These are the activations of a small neural network, seen along a few directions. Each row is one input.
Each table varies a few parts of the input and shows all the possible inputs, shuffled.
Descriptions start from the smaller parts, as in this example, which fits no table here: values(3) and (point or ring(11) or (line(4) and ring(5))).
Shared parts are said once, and a part with two or three values counts as separate values.
(in the rows, 128 means zero)

Other details of the inputs shift rows strongly along two fixed directions, in all tables alike. That doesn't count.

Rows:
R1: [ 27   9  58 140 178 196 169 166 141 153 185 189 119]
R2: [113 153 118 122 126 137 132 114 115 107 123 139 130]
R3: [138 104 138 129 132 114 120 143 136 143 129 122 118]
R4: [114 147 130 123 135 133 133 102 131 108 131 135 145]
R5: [112 152 120 119 124 141 131 114 116 108 126 133 133]
R6: [141 113 123 136 122 128 130 149 127 147 126 122 116]
R7: [147 127 133 130 114 121 121 145 123 141 122 111 118]
R8: [113 152 119 119 127 135 127 116 114 106 120 142 126]
R9: [113 153 119 121 124 141 132 113 117 108 125 135 133]
R10: [114 148 130 120 136 132 132 103 129 106 128 135 139]
R11: [136 110 127 131 120 126 124 152 125 146 130 117 116]
R12: [150 127 130 131 116 119 120 144 123 141 117 119 114]
R13: [153 122 140 132 128 110 121 134 136 139 120 121 121]
R14: [140 106 135 132 132 118 127 141 139 145 131 120 122]
R15: [155 124 140 144 126 114 129 129 140 144 127 121 137]
R16: [150 122 143 136 124 115 124 131 139 143 129 113 135]
R17: [137 111 127 133 119 128 125 150 126 147 132 116 121]
R18: [109 151 122 117 123 140 128 115 116 107 127 130 133]
R19: [114 153 119 124 123 142 133 111 118 109 127 135 139]
R20: [135 109 128 128 121 124 119 153 123 145 127 120 112]
R21: [149 127 132 129 116 119 119 145 122 140 118 117 114]
R22: [155 124 140 140 125 116 128 129 140 143 127 117 135]
R23: [140 112 124 134 121 127 128 150 127 147 127 120 115]
R24: [114 154 118 125 125 139 133 112 117 108 125 138 135]
R25: [111 146 131 117 135 132 130 104 129 106 130 133 139]
R26: [155 124 139 141 127 113 128 131 139 142 125 120 131]
R27: [144 108 132 137 134 118 131 139 140 145 129 124 122]
R28: [110 144 132 112 137 127 123 107 126 103 125 137 131]
R29: [153 123 138 138 129 112 127 132 137 141 123 122 126]
R30: [115 147 129 120 138 126 127 105 127 104 123 145 132]
R31: [123 102 113 143 130 141 138 144 130 146 139 137 129]
R32: [108 151 124 119 122 141 127 114 116 109 131 130 139]
R33: [115 148 128 122 137 132 134 102 130 107 128 137 139]
R34: [113 147 129 117 138 130 131 105 128 105 127 136 134]
R35: [108 149 122 112 125 136 122 118 113 105 122 135 124]
R36: [150 121 141 130 128 110 120 135 135 139 121 119 120]
R37: [139 106 137 134 131 119 126 140 139 146 134 118 127]
R38: [110 151 123 120 122 142 129 113 117 109 129 131 139]
R39: [149 121 145 135 124 114 122 132 138 142 130 112 136]
R40: [147 121 144 129 126 111 121 136 135 140 126 113 124]
Each input here is: values(2) and line(4) and line(5).
The inputs of R15 and R31 match in every part but the values(2) part. If R37 is changed in the same way as R15 into R31, which row does it become?
Answer: R17
The inputs of R11 and R40 match in every part but the values(2) part. If R1 is changed in the same way as R11 into R40, which row does it become?
Answer: R4
Start at R40 and move only the line(5) part, one step at a time. The first step leads to R14. Which rows follow, in order?
Answer: R34, R27, R29

Rows:
R41: [128 122 122 128 123 131 127 142 122 135 128 126 119]
R42: [139 125 129 134 124 124 128 134 129 136 126 124 127]
R43: [138 124 131 135 125 124 129 132 131 137 129 123 131]
R44: [139 123 132 135 127 123 129 131 133 136 128 124 130]
R45: [134 122 137 126 131 117 123 132 132 132 127 124 124]
R46: [139 119 134 134 133 122 131 127 139 137 130 125 131]
R47: [140 121 139 127 131 114 122 132 135 134 125 122 122]
R48: [137 125 128 133 121 128 127 136 127 137 128 122 128]
R49: [138 121 138 126 127 118 121 134 132 135 126 119 124]
R50: [139 121 134 136 131 122 131 129 137 136 130 124 132]
R51: [131 202 141 112 113 123 120  87 111  86 109 122 144]
R52: [137 126 128 131 121 126 125 138 124 136 126 122 123]
R53: [136 126 127 130 118 129 125 139 123 136 126 120 124]
R54: [ 38  90  79 114 158 180 150 128 119 107 157 176 124]
R55: [139 124 131 134 126 123 127 133 131 136 126 126 127]
R56: [128 120 123 128 124 130 127 141 123 134 127 127 118]
R57: [138 121 138 127 130 116 122 133 133 135 126 121 123]
R58: [137 120 138 127 132 115 123 131 134 133 126 124 123]
R59: [140 120 135 135 132 120 130 127 139 136 130 125 132]
R60: [136 126 127 131 118 128 124 139 123 136 126 121 124]
R61: [137 121 133 135 130 124 131 130 136 137 132 124 133]
R62: [136 124 127 131 123 127 127 137 126 135 126 124 123]
R63: [139 118 139 126 134 114 122 131 137 134 125 125 122]
R64: [136 123 128 131 125 125 126 136 128 135 126 126 123]
R65: [138 122 129 133 127 124 128 133 131 136 127 127 127]
R66: [138 124 131 135 123 126 128 133 131 137 129 122 132]
R67: [130 203 139 109 110 124 118  90 107  86 108 121 140]
R68: [139 122 132 135 129 122 129 130 135 136 128 126 130]
R69: [ 66 180 109  99 141 157 135  76 109  63 127 162 144]
R70: [139 123 134 134 126 124 129 130 134 137 131 120 134]
R71: [137 119 139 126 134 114 122 130 136 133 126 126 122]
R72: [130 201 140 106 112 122 116  91 107  84 105 123 135]
R73: [126 119 121 128 126 132 128 141 124 134 128 128 118]
R74: [ 74 101 101 124 157 158 147 118 133 115 149 164 133]
R75: [138 122 133 134 126 125 129 130 135 138 131 120 133]
R76: [134 201 144 113 116 120 121  82 116  85 109 122 147]
R77: [122 117 118 127 123 137 128 143 121 135 130 127 119]
R78: [137 125 129 134 123 126 128 135 128 137 128 124 128]
R79: [139 125 130 135 124 124 128 134 129 136 126 124 127]
R80: [ 72 102  99 124 151 162 146 121 129 116 150 159 135]
R81: [ 73 106  98 123 147 161 144 124 125 115 148 159 133]
R82: [137 123 130 135 126 126 130 133 132 137 130 124 130]
R83: [125 119 120 128 124 133 128 142 122 135 129 127 118]
R84: [139 121 133 135 131 122 131 128 137 136 130 124 132]
R85: [137 121 133 135 130 124 131 130 136 138 131 123 132]
R86: [138 125 128 132 122 125 126 137 126 135 125 123 123]
R87: [135 121 137 126 128 119 121 133 132 133 127 122 124]
R88: [125 117 121 127 128 131 128 139 125 134 128 130 117]
The inputs of R57 and R45 match in every part but one. If R62 is changed in the same way as R57 into R45, which row does it become?
Answer: R86
The inputs of R53 and R60 match in every part but one. If R48 is changed in the same way as R53 into R60, which row does it become?
Answer: R81
Describe the family of inputs behind these rows.
Answer: values(2) and line(4) and (point or line(5))
Change only the values(2) part in R88. List by row number the other rows that result.
Answer: R72
Change only the line(5) part in R55. List by row number the other rows that result.
Answer: R59, R64, R68, R72
Change only the line(5) part in R78. List by row number the other rows that result.
Answer: R41, R43, R52, R61
